A small network was shown many inputs. Here are its activations along a few directions, one row for each input.
Each table varies a few parts of the input and shows all the possible inputs, shuffled.
A made-up example of a description, with smaller parts first: one of 4 places along a line, together with either a single point or one of 9 places along a line or (one of 3 separate values, together with one of 8 places around a ring).
Shared parts are said once, and a part with two or three values counts as separate values.

Other details of the inputs shift rows strongly along two fixed directions, in all tables alike. That doesn't count.

Table:
R1: -22; -188; -241; 191; 252; -54; 205; -64; -164; -50; -149; 306; 465; -264
R2: 258; 577; 203; -114; -52; 243; 18; 103; 690; 0; 348; -560; 0; 109
R3: 116; 54; 138; -417; -207; -7; -395; 202; -41; -254; 181; -186; -648; 242
R4: -9; 207; 197; 75; 103; 169; 150; -65; 388; 161; -28; -260; 347; -48
R5: -145; 52; 56; -83; 134; 23; 2; -154; 55; -41; -153; -52; 24; 88
R6: 92; -123; 88; -65; -399; -264; -111; 177; -533; -168; -183; 465; -425; 25
R7: -18; -187; -45; -7; -244; -137; -142; 241; -404; -183; -93; 219; -344; 148
R8: 33; 325; -49; 15; 132; 106; 103; 57; 222; -161; 124; -196; 40; 184
R9: 151; -325; -28; -298; -311; -293; -265; 32; -286; 28; -75; 233; -514; -108
R10: -127; 260; 11; 319; -20; 186; 261; -112; -47; -9; 335; 97; 75; -43
R11: 173; -124; -9; -14; 34; -57; 62; -22; 83; 41; -11; 110; 110; -222
R12: -251; -262; -60; 457; 147; -58; 277; 37; -282; 233; -299; 163; 473; -25
R13: -298; -130; -124; 275; 279; 40; 210; -95; -133; 37; -247; 121; 490; 97
R14: 265; -104; 40; -440; -256; -126; -424; -5; 146; 52; 156; -271; -664; 9
R15: -26; -350; -260; 158; 251; 5; 135; 23; -207; 38; -20; 81; 392; -54
R16: 43; -91; 24; -19; -285; -175; -146; 223; -322; -97; -44; 140; -392; 127
R17: 54; 52; -259; 0; 280; 128; 62; -128; 362; 53; 158; -299; 290; 41
R18: -57; 145; -94; 282; 144; 43; 265; 133; -139; -178; -75; 189; 403; -13
R19: -1; 30; -56; 210; -149; -78; 178; 210; -181; 37; -29; 107; 92; 70
R20: -113; 99; -209; 293; 205; 77; 238; 101; -27; -122; 16; 13; 376; 196
R21: -190; 29; 36; 130; 182; 54; 149; -92; -35; -11; -226; 84; 398; -86
R22: 100; -158; -181; 238; 88; -45; 223; -17; -32; 219; -84; 168; 358; -181
R23: -80; -196; 209; -413; -123; -54; -399; 10; -175; -94; -96; -36; -509; 145
R24: 130; 524; 344; -360; 43; 255; -238; -148; 804; 84; 239; -696; -85; 60
R25: -311; 132; 54; 301; 78; 221; 231; -279; 16; 175; 173; 101; 229; -138
R26: -25; 217; 111; 124; 64; 155; 140; -61; 344; 295; -43; -280; 304; 13
R27: 239; -55; 101; -391; -92; -134; -302; -62; 80; -118; 65; 68; -371; -183
R28: -277; -292; -86; 348; 132; 8; 190; 41; -244; 153; -291; 142; 387; 28
R29: 46; -369; -127; -293; -70; -305; -206; -103; -446; -250; -197; 448; -433; -104
R30: 25; -218; -281; 235; 182; 53; 158; 13; 67; 163; 14; -115; 358; -46
R31: 24; -30; 70; -266; -206; -24; -273; -273; -81; -31; 334; 212; -671; -213
R32: 304; 768; 242; -258; 13; 319; -137; 47; 927; -46; 487; -802; -83; 162
R33: -105; -267; 185; -211; -330; -272; -220; 29; -405; 42; -289; 283; -468; -14
Description of these inputs: one of 3 separate values, together with either a single point or one of 10 places around a ring.
Question: The inputs of R30 and R28 match in every part but the choice among 3 separate values. If R29 is changed in the same way as R30 into R28, which row does it become?
Answer: R5
Question: Which other rows does R15 become when the choice among 3 separate values takes its other values? List them by row number.
Answer: R3, R23
Question: Which other rows agree with R18 in the choice among 3 separate values? List them by row number.
Answer: R2, R3, R6, R7, R8, R10, R16, R19, R20, R32

Table:
R34: 198; 456; -41; 58; 29; 170; 114; 128; 469; 64; 420; -472; 59; 133
R35: 174; -106; -165; -148; 186; 108; -145; -55; 634; 437; 53; -739; 162; -2
R36: -87; -485; -387; 535; 323; -81; 422; 250; -179; 377; -391; -64; 928; 74
R37: -35; 423; 258; -247; 39; 203; -153; -17; 463; 14; 127; -584; -109; 291
R38: 151; 265; -156; -127; 256; 294; -49; -151; 619; 37; 409; -537; 110; -57
R39: 125; -64; -83; -104; -73; -78; -121; 253; -190; -332; -11; 75; -165; 117
R40: -32; -161; 334; -327; -295; -131; -264; -189; -231; -12; -66; 312; -533; -205
R41: -147; -181; -406; 753; 367; 44; 634; 219; -414; 8; -30; 371; 966; -25
R42: 78; -56; -62; -179; -64; -195; -148; 209; -229; -352; -253; 177; -224; 169
R43: -103; -92; 89; -195; -46; -167; -142; 68; -341; -230; -244; 174; -246; 171
R44: 76; -231; -134; -140; -78; -101; -187; -45; -287; -142; 124; 302; -333; -196
R45: -119; -237; -362; 467; 491; -20; 522; -145; -146; 81; -248; 399; 966; -244
R46: 185; -267; -17; -277; -120; -155; -224; -81; -253; -157; 131; 369; -373; -235
R47: 27; -179; -80; -275; -85; -216; -202; -37; -255; -264; -164; 282; -401; 95
R48: -54; 431; 211; 36; 37; 333; 51; -122; 605; 213; 285; -538; 50; 129
R49: -136; -196; 56; -161; -28; -156; -150; -70; -322; -208; -237; 276; -291; 90
R50: 172; 373; -93; -88; 196; 259; 34; 94; 530; -61; 383; -594; 132; 215
R51: 59; 266; 107; -216; 278; 205; -44; -260; 630; 103; 157; -458; 170; -54
R52: -71; -128; -367; 742; 322; 65; 542; 319; -316; -63; -77; 292; 916; -13
R53: -27; 335; 261; -153; 134; 287; -35; -262; 678; 248; 228; -487; 150; -77
R54: -24; 18; 75; -43; -225; -49; -93; -151; -118; 92; 32; 187; -306; -184
R55: -79; 358; 171; -7; 73; 318; 12; -215; 557; 254; 262; -481; 63; -80
R56: 35; -9; -7; 56; -256; -102; 26; -1; -195; -29; 78; 251; -277; -29
R57: -242; -176; 163; -116; -123; -68; -171; -167; -300; -5; -188; 280; -249; -140
R58: -140; -132; -385; 812; 285; 9; 664; 59; -274; 111; -5; 401; 868; -126
R59: -198; -93; 139; -92; -54; -61; -119; -102; -188; -93; -176; 139; -173; 111
R60: -103; -58; 34; -257; 63; -32; -209; -195; -6; -76; -108; 3; -226; -66
R61: -17; 3; 145; -55; -328; -108; -109; -44; -242; -11; -3; 270; -480; 12
R62: 46; 509; 114; 129; -44; 223; 161; 51; 434; 192; 275; -437; 107; 158
R63: -28; -581; -341; 419; 369; -86; 361; -20; -61; 462; -354; 58; 916; -220
R64: -201; -118; 99; -136; 1; -44; -162; -199; -160; -25; -175; 133; -140; -90
R65: -96; -25; 271; -11; -283; -80; -121; 186; -342; -139; -198; 204; -291; 95
R66: -368; -60; -37; 710; 256; 96; 525; 197; -286; 69; -346; 241; 943; 52
R67: -98; -179; 225; -267; -38; -114; -210; -231; -190; -40; -202; 259; -208; -149
R68: -88; 438; 279; -120; 28; 262; -53; 12; 471; 114; 163; -565; -24; 262
R69: 48; -105; -30; -344; -127; -246; -213; 110; -333; -319; -189; 236; -435; 176
R70: -231; -147; 225; -94; -168; -78; -147; -74; -313; -59; -183; 272; -316; 69
R71: 104; -520; -120; -192; -95; -214; -259; 107; -96; 211; -255; -125; -231; 103
R72: -135; -69; 190; -67; -129; -124; -159; 152; -332; -236; -333; 181; -147; 162
R73: 46; -244; -125; -137; -63; -129; -136; 21; -318; -266; 18; 279; -308; 34
R74: 173; -182; 0; -140; -179; -202; -92; -94; -228; -59; 94; 384; -312; -286
R75: 179; -80; 123; -256; -314; -166; -171; -141; -133; -10; 100; 298; -499; -259
R76: 214; 549; 52; 103; -73; 232; 97; 183; 581; 75; 326; -545; 78; 140
R77: -213; -279; -429; 444; 405; -59; 419; -122; -279; 8; -287; 415; 771; -191
R78: 293; 487; 27; -42; -78; 164; -33; 228; 557; -44; 392; -549; -115; 152
R79: 181; 375; -101; 12; 89; 214; 47; -117; 614; 157; 477; -463; 49; -126
R80: 34; -156; -17; -89; -307; -190; -124; -89; -365; -29; 10; 416; -457; -246
R81: 77; -203; -100; -72; -115; -109; -129; 67; -316; -203; 121; 304; -351; 7
R82: -20; -53; 141; -238; -130; -171; -252; 172; -283; -327; -292; 117; -358; 182
R83: 238; 209; -71; -191; 246; 239; -11; -183; 617; 35; 403; -429; 169; -119
R84: 107; 151; 57; -36; -276; -79; -19; 134; -152; -48; 109; 74; -312; 72
R85: -127; -57; -98; 572; 184; 58; 531; -165; -120; 285; -78; 381; 748; -328
R86: 173; -373; -70; -173; -116; -188; -234; 318; -12; 123; -288; -277; -119; 183
R87: 120; 539; 141; 123; -85; 239; 81; 143; 515; 111; 220; -484; 97; 155
R88: -90; 96; 295; -158; -263; -22; -153; 67; -169; -42; -17; 20; -410; 137
Question: What is each input in this table made of?
Answer: one of 5 places along a line, together with either a single point or one of 10 places around a ring
Question: The inputs of R61 and R54 match in every part but the place on the line of 5. If R56 is changed in the same way as R61 into R54, which row does it become?
Answer: R80
Question: Start at R52 and move only the place on the ring of 10, one step at a time. The first step leads to R39. Which rows follow, in order?
Answer: R42, R82, R72, R66, R65, R87, R76, R78
Question: Which other rows does R83 become when the place on the line of 5 takes its other values? List them by row number.
Answer: R38, R39, R50, R73
Question: Which other rows agree with R36 in the place on the line of 5? List them by row number.
Answer: R34, R37, R41, R43, R50, R62, R68, R69, R84, R88
